These are the activations of a small neural network, seen along a few directions. Each row is one input.
In each table, some parts of the input vary, and every possible input appears once, in random order.
Descriptions start from the smaller parts, as in this example, which fits no table here: one of 3 separate values, together with either a single point or one of 11 places along a line or (one of 5 places around a ring, together with one of 6 places along a line).
Shared parts are said once, and a part with two or three values counts as separate values.

Other details of the inputs shift rows strongly along two fixed directions, in all tables alike. That doesn't count.

Rows:
row 1: [-47 -40 -16  18  23 -38 -14 -30  16 -13 -22]
row 2: [-39 -52  -4 -14  30  -8 -21  24  41  17 -13]
row 3: [-26 -15 -10 -56  11 -10 -30  22  10  16  26]
row 4: [  3 -24 -11  55  -2   7  13 -31  -1 -21 -17]
row 5: [ 11   1   8 -57   0   6  -9  27  -6  10  18]
row 6: [-19   0 -15  33   6 -25  12 -23  13 -16 -20]
row 7: [-50 -38  -4 -26  31 -37 -23   7  29   7   1]
row 8: [  9  28  13  12 -27   5  16  -9 -16   2   5]
row 9: [-11  -3 -14  29   3 -28  11 -25  -1 -10 -22]
row 10: [ 17   6 -13 -25  -4  12   2   7 -17   4  -1]
row 11: [-25   5  10  14  -8  -5  -2 -12   0  -6   2]
row 12: [-11 -28   1 -27  17  15 -13  28  13  27  16]
row 13: [ 19  14  -7 -27  -9   9  -5   8 -16  -6   3]
row 14: [-18 -32  -6  41  15  -7   3  -3  20 -13 -14]
row 15: [ 14 -20 -18 -38   2   3  -9   9  -3  17   5]
row 16: [ 32  35  -6   7 -26  30  20  -5 -24 -14   6]
row 17: [24 19 19 20 -1 37 -2  4 -7 13 18]
row 18: [ 12  28   3  42 -22  -6  25 -23 -14 -20  -3]
row 19: [ -4  -4  11 -17  10   2   5  13   3  11  -2]
row 20: [ -2 -21   0 -61  17  -5 -13  34  14  19   8]
row 21: [-12  -2 -14 -19   0  -6 -17  -7  -1  -3  14]
row 22: [ -3  22  14 -18  -6  14 -13  -2  -6   9  29]
row 23: [ 25  10   9  15 -15   4  18   0  -7  -5   4]
row 24: [12 11 20  1  0  9  2 -1  2  2 -1]
row 25: [ 43  31 -11 -47 -34  29   3  -4 -42  16  35]
row 26: [-33 -38  -1 -17  35 -27  -7  23  34  23 -17]
row 27: [  1  27  10 -30 -12  23  -2   5 -22  15  39]
row 28: [ 25  19  19  25 -12  10  11  -8  -5   3   2]
row 29: [ -8  -7   2 -10   7 -13  -1   8   6 -11  -7]
row 30: [ -5  23  12  46  -8  -8  29 -24 -11  -9  -9]
row 31: [13 35 19 -1 -2  6 -3 -1 -8 17 13]
row 32: [ 34  42  26  -2  -7  30   2   7 -23  11  16]
row 33: [-24 -19 -22 -59  14 -11 -32  13   2  21  18]
row 34: [  9  -4  -5  37  -4  -5  18 -30 -11 -24 -26]
row 35: [-12   8 -16 -24  -6   6 -11  -1  -4   2  23]
row 36: [ 5 -9 -5 -5  1 -7  2 13  9  4 -1]
row 37: [ 18  32  26  -1   1  17  -1   1 -12   3   7]
row 38: [ -1  20  19  47  -7 -13  16 -31   5 -10 -12]
row 39: [-24   4  -3  50  -8 -19   3 -26  -2 -27  -9]
row 40: [-27 -49 -20  31  28 -18 -11  -5  34 -12 -27]
row 41: [ 15  25  -5 -13 -23   4   1   4 -14   2  14]
row 42: [ 12  29  22  31 -25  12  22 -14 -21 -21 -10]
row 43: [ -6   7  26  45   3 -13  11 -24   7 -23 -24]
row 44: [-31 -42 -11  13  28 -37  -6 -18  16 -19 -40]
row 45: [ 34  39  -8   6 -32  13  13 -17 -26  -9  13]
row 46: [ 17  23   8   2 -18   0  15  -8 -14  -2  14]
row 47: [ 24  12  -6   0 -10  10   7  -6 -13 -12  -4]
row 48: [ 15  12  15 -21  12  11 -14  22   4  31  13]
row 49: [-44 -13  11 -11  36 -22 -31   4  28  16   1]
row 50: [-13 -24 -18  29   9   6   1  -3  17  -8 -10]
row 51: [ 15  21  -5  -1 -14  11  10  -3 -17 -14   1]
row 52: [ -2 -31  -5 -43  13  13 -17  33  16  23  21]
row 53: [  5 -19 -16 -15   8 -11  -8   8  13   6  -5]
row 54: [  6 -16 -12 -27  -3  25 -17  27   8  11  19]
row 55: [-26 -34   1 -15  19 -24 -11  21  35  18 -20]
row 56: [  8   5  -2  54 -11  -8  18 -13  -2 -22 -19]
row 57: [ -5  -8 -13  36   4 -13  13 -11  13 -13 -21]
row 58: [ -6 -26 -17  36   7   0   4 -12   4  -7 -15]
row 59: [ 27  18   1 -35 -15  22   4  20 -16   6  19]
row 60: [ 12   2  -9 -35  -5   2  -6   8 -20   4   3]
row 61: [-19  -3  17  38  12 -16  19 -13   5 -20 -25]
row 62: [ 13   5  -4 -26  -8   7  -8  23  -8   4   4]
row 63: [ 18  19   2 -16 -19  11  -1  10 -18 -10   7]
row 64: [ -7  -4   6 -27   4   4  -4  22   9  10  -8]
row 65: [  1 -12 -13  39   1 -18  14 -15  -1  -9 -27]
row 66: [14  1 15 14 -4 30  0  1  3  7 15]
Each input here is: one of 6 places along a line, together with one of 11 places along a line.
- Changing only the place on the line of 11 turns row 52 into row 40. The same change can be made to row 20. Which row results? => row 47
- Changing only the place on the line of 11 turns row 56 into row 55. The same change can be made to row 41. Which row results? => row 8
- Which other rows does row 42 become when the place on the line of 11 takes its other values? List them by row number. => row 5, row 13, row 29, row 37, row 43, row 44, row 51, row 60, row 61, row 63

Rows:
row 67: [-19   0   3  32   1 -30  10  -9   9 -12 -18]
row 68: [ -9   3   8 -42  13  -4 -23   5   8  23  13]
row 69: [ 13  34  10  -5 -22  11   4  -1 -23   5  28]
row 70: [ -6 -14  -7  28  -3 -31   7 -26   0 -17 -25]
row 71: [ -3   1  13  55   6   1   7 -28   7  -7 -13]
row 72: [-12  -7   2  19  14 -32   8 -11  19  -5 -34]
row 73: [-22 -30   1  23  32 -21  -3  -2  32   6 -25]
row 74: [ 22  21   8 -12 -27  24  16  13 -17  -6  10]
row 75: [-11  -6   8 -34   6   7 -15  24   1   9  18]
row 76: [-29  -7   3  23  10 -31   6 -10  18  -7 -14]
row 77: [-13 -31 -19  25  17 -18   7 -13  12  -6 -19]
row 78: [ 14  29  19  -1 -26  33   5  -4 -24  -7  28]
row 79: [  3   3   1 -41  11 -10 -14  19   5  22   3]
row 80: [-37 -29 -15  14  22 -16 -11  -8  13 -18 -29]
row 81: [  0   1 -20 -41  -1  -8 -18  15   6   4  16]
row 82: [ 23  22  16 -12  -6  25   6   5 -17   0  10]
row 83: [ 25  33  24   3 -17  35   4 -11 -25  -6  18]
row 84: [-15 -23  -7 -39  15   0 -16  31  23  28  16]
row 85: [ -9  -6   1 -49  22 -13 -19  18  15  26   5]
row 86: [-16 -17 -22 -55  13 -15 -21  11   7  18   8]
row 87: [-11 -20 -21 -57  17 -18 -14  13   5  18   8]
row 88: [ 21  27  11  14 -28  35   8  -8 -19   5  32]
row 89: [ 10   9  12  58   2   4  12 -22  -5  -7  -9]
row 90: [  9 -10  -2 -31  13   5 -14  26  11  27   4]
row 91: [ -9  -1  19  41  14  -7   6 -17   1 -19 -20]
row 92: [-44 -17   5  16  17 -33  -9 -15  26  -3 -11]
row 93: [ 25  27   8  16 -25  31  10   0 -23   6  30]
row 94: [-25 -17   7  26  10 -20   6   3  14 -18 -23]
row 95: [ 14  -2   3  42 -17  -1  18 -25 -18 -33 -21]
row 96: [ -2   0  15  41   9  -9  12 -11   2 -22 -29]
row 97: [-23  -8  -2  19   3 -33  12  -6  20  -9 -24]
row 98: [ 22  16   1   0 -21  21   8  14 -12  10  19]
row 99: [ -1 -22 -25 -36   9   1 -23  26  20  12  14]
row 100: [ 29  20  11 -15 -13  23  11  10 -14  -1   0]
row 101: [ 39  58  21  40 -29  21  22 -29 -40 -11  14]
row 102: [  3 -12  -9 -33  -4   7  -3  29  14  22  10]
row 103: [ 24   9 -16  -6 -17  26   3  -4 -20   6  18]
row 104: [ 30  25  -5  -4 -26  28   4   4 -23 -22  19]
row 105: [ -3  21 -11  47 -14  -4  13 -37 -19 -24 -14]
row 106: [-21  -9  11  35   6 -11  13  -8   9 -22 -16]
row 107: [ 11 -11  -5 -35   9   6  -7  24  15  27  -1]
row 108: [ 12 -25 -16 -34  -2   3 -14  15   2  18   7]
row 109: [ 22  15  -6 -14 -20  28   5  -4 -28 -10  14]
row 110: [-32 -33 -24  23  22 -16 -11 -10  20  -3 -24]
row 111: [  2 -16 -12 -44   8   5  -7  15  -7   4   8]
- Changing only one part turns row 80 into row 105. The same change can be made to row 83. Which row results? => row 68
- What is each input in this table made of? => one of 3 separate values, together with either a single point or one of 4 places along a line or (one of 2 separate values, together with one of 5 places along a line)
- Which other rows does row 87 become when the choice among 3 separate values takes its other values? List them by row number. => row 77, row 111
- Which other rows does row 91 become when the choice among 2 separate values takes its other values? List them by row number. => row 75
- Which other rows does row 99 become when the choice among 3 separate values takes its other values? List them by row number. => row 81, row 104

Rows:
row 112: [ 10  23  25  48  -8  -3  21 -20 -12 -13 -15]
row 113: [  6  17  -2 -16 -17  18  -2  -2 -17   7  25]
row 114: [-12  -8   3  -6  10  -7 -15  -2  13   3   3]
row 115: [-26 -30 -10 -21  17 -10  -9  16  26  14  -4]
row 116: [ 22  15   8 -11 -14  25   1   9  -4   6  17]
row 117: [  8   2 -13  10 -11   2   7 -14 -11  -5 -16]
row 118: [ 19  26  15 -21 -11  14  -1   6  -8   4  14]
row 119: [-11  -4  -4 -25  12  -2 -17  10   3  12  13]
row 120: [ 18  28   8 -31  -7  16  -1  17 -16  10  22]
row 121: [  3  -9  -5 -17 -13   3  -1   9 -13 -11   6]
row 122: [ 28   0 -12 -47  -3  27  -4  10 -17  10  20]
row 123: [-37 -34   5  13  31 -33 -16  -2  27   7 -19]
row 124: [ 30  22 -12  29 -29  -3  23 -22 -23 -17   4]
row 125: [-32 -22  -5 -54  24 -18 -19  22  25  21  -2]
row 126: [ 16  14  18  61 -14   9  24 -19  -9 -12 -11]
row 127: [-17 -18 -17  49  12 -20   1 -13  13 -25 -33]
row 128: [-25 -22  -1  39  21 -20   7  -5  22 -11 -24]
- What is each input in this table made of? => either one of 5 separate values or (one of 3 separate values, together with one of 4 places along a line)
- Which other rows does row 128 become when the place on the line of 4 takes its other values? List them by row number. => row 115, row 116, row 126
